These are the activations of a small neural network, seen along a few directions. Each row is one input.
Each table varies a few parts of the input and shows all the possible inputs, shuffled.
A made-up example of a description, with smaller parts first: one of 2 separate values, together with either a single point or one of 11 places along a line or (one of 4 places along a line, together with one of 5 places around a ring).
Shared parts are said once, and a part with two or three values counts as separate values.

Table:
r1: [  0.9   1.1  -0.8  17.3   3.3 -20.9   2.5 -21.6  24.5 -22.6  42.8]
r2: [  7.5 -22.4 -16.8 -10.5  -8.6 -10.3  -9.4  -9.5  55.8 -10.5  -2.0]
r3: [ 13.0   6.1 -19.7 -39.5  -2.7   7.9 -18.8  18.6  22.1   9.2 -41.6]
r4: [ -3.4  28.0   3.0 -24.1   4.6  26.6  -0.7  18.5 -42.1  13.7 -13.5]
r5: [ 15.0  -5.4 -20.9 -33.4 -12.4  17.8 -18.3  13.6  13.4   7.5 -43.2]
r6: [-10.1  14.3  40.0  52.7  29.8 -35.8  22.5  19.4 -35.9   5.8  11.0]
r7: [ -7.8 -14.5   3.8  23.9  -6.9  -5.6   8.7 -30.0  10.2 -19.2  41.2]
r8: [ -3.1   7.4   0.5  14.1   7.1 -23.0   2.3 -17.8  28.3 -21.6  42.8]
r9: [  1.9 -44.1 -13.5   0.0 -23.0   7.0  -2.9 -22.0  36.3  -8.1  -3.3]
r10: [ -1.7  -3.0  -0.1  20.8  -1.2 -15.4   2.8 -22.8  21.0 -24.1  42.9]
r11: [ -0.6  36.5   2.5 -26.3   9.3  20.3  -6.4  23.6 -37.9  13.5 -12.1]
r12: [ 17.6  -0.9 -21.5 -36.8  -7.1  10.9 -18.6  14.7  17.6   8.5 -42.8]
r13: [-15.7  20.8   9.4  16.6   8.2   7.4  11.7 -15.8 -40.4   3.9  36.7]
r14: [  2.0  40.7   1.7 -29.7  14.4  13.5  -6.9  24.4 -33.5  14.4 -11.9]
r15: [  7.1 -19.9 -18.9 -24.5 -21.2  27.9  -9.7  -0.7   1.8  17.7 -43.2]
r16: [ -7.0  40.0   7.5   7.1  21.5  -8.5   3.8  -2.2 -27.4  -5.0  39.2]
r17: [-11.9  28.4   8.6  12.0  12.6   3.5   9.2  -7.5 -35.3  -5.8  37.5]
r18: [ -3.0  46.3   3.1 -32.2  18.0   9.9  -7.2  28.0 -28.2  15.1 -11.1]
r19: [ -7.4  22.3   7.0 -20.9   2.5  30.2   0.6  13.8 -47.5  17.8 -11.9]
r20: [ 13.9 -31.0  14.6  10.3   0.6 -20.6   1.8  40.5   8.5  21.0 -77.7]
r21: [  1.2 -45.3 -16.1   2.5 -25.2   6.8  -1.8 -26.0  35.3  -2.5  -4.3]
r22: [  7.8 -18.1 -16.0 -27.7 -18.7  28.1 -11.2   4.1   2.2  11.7 -42.6]
r23: [ -9.5  36.2   8.3  10.6  16.9  -2.6   4.2  -3.2 -31.3  -6.3  39.5]
r24: [ -4.4 -10.2   0.2  21.8  -5.3  -9.6   7.5 -26.5  16.1 -23.3  40.6]
r25: [  7.6 -56.9  14.0  36.2  -6.8 -37.7  10.1   9.3  43.8  -1.7 -32.5]
r26: [ -8.3 -16.3   1.1  26.0  -9.1  -5.5   9.8 -34.2   9.8 -13.8  39.8]
r27: [ -1.7  12.5  37.5  18.0  23.3 -15.8  12.9  49.7 -43.7  27.5 -44.9]
r28: [ -7.5  20.2   3.9 -18.0   0.0  30.7   2.2   8.8 -47.5  23.6 -13.1]
r29: [-15.5  22.9  12.1  14.2  10.5   7.0  10.2 -11.2 -40.5  -1.4  38.0]
r30: [-11.4  45.3   8.6   3.9  24.7 -11.1   3.4   1.7 -22.7  -4.1  38.9]
r31: [  5.3 -40.2 -17.2  -2.5 -21.6   2.9  -4.2 -18.0  42.2 -11.8  -4.4]
r32: [ 11.3 -29.3 -18.4  -7.6 -12.8  -8.2  -9.3 -13.2  51.7 -11.1  -2.6]
r33: [ 11.5 -13.4 -20.1 -30.9 -17.0  23.6 -12.6   8.8   8.2   7.7 -44.2]
r34: [  8.7 -33.5 -17.8  -4.2 -17.6  -2.5  -9.0 -14.4  48.1 -12.4  -2.7]
r35: [ -2.5 -24.7  30.5  60.9   9.9 -48.8  20.9  -1.0  17.1 -13.5  14.9]
Question: Describe the family of inputs behind these rows.
Answer: one of 5 places around a ring, together with either a single point or one of 6 places along a line
Question: The inputs of r16 and r32 match in every part but the place on the ring of 5. If r17 is changed in the same way as r16 into r32, which row does it become?
Answer: r31
Question: Start at r35 and move only the place on the ring of 5, one step at a time. The first step leads to r25. Which rows follow, in order?
Answer: r20, r27, r6
Question: Change only the place on the ring of 5 in r3. List by row number the other rows that result.
Answer: r2, r8, r18, r30
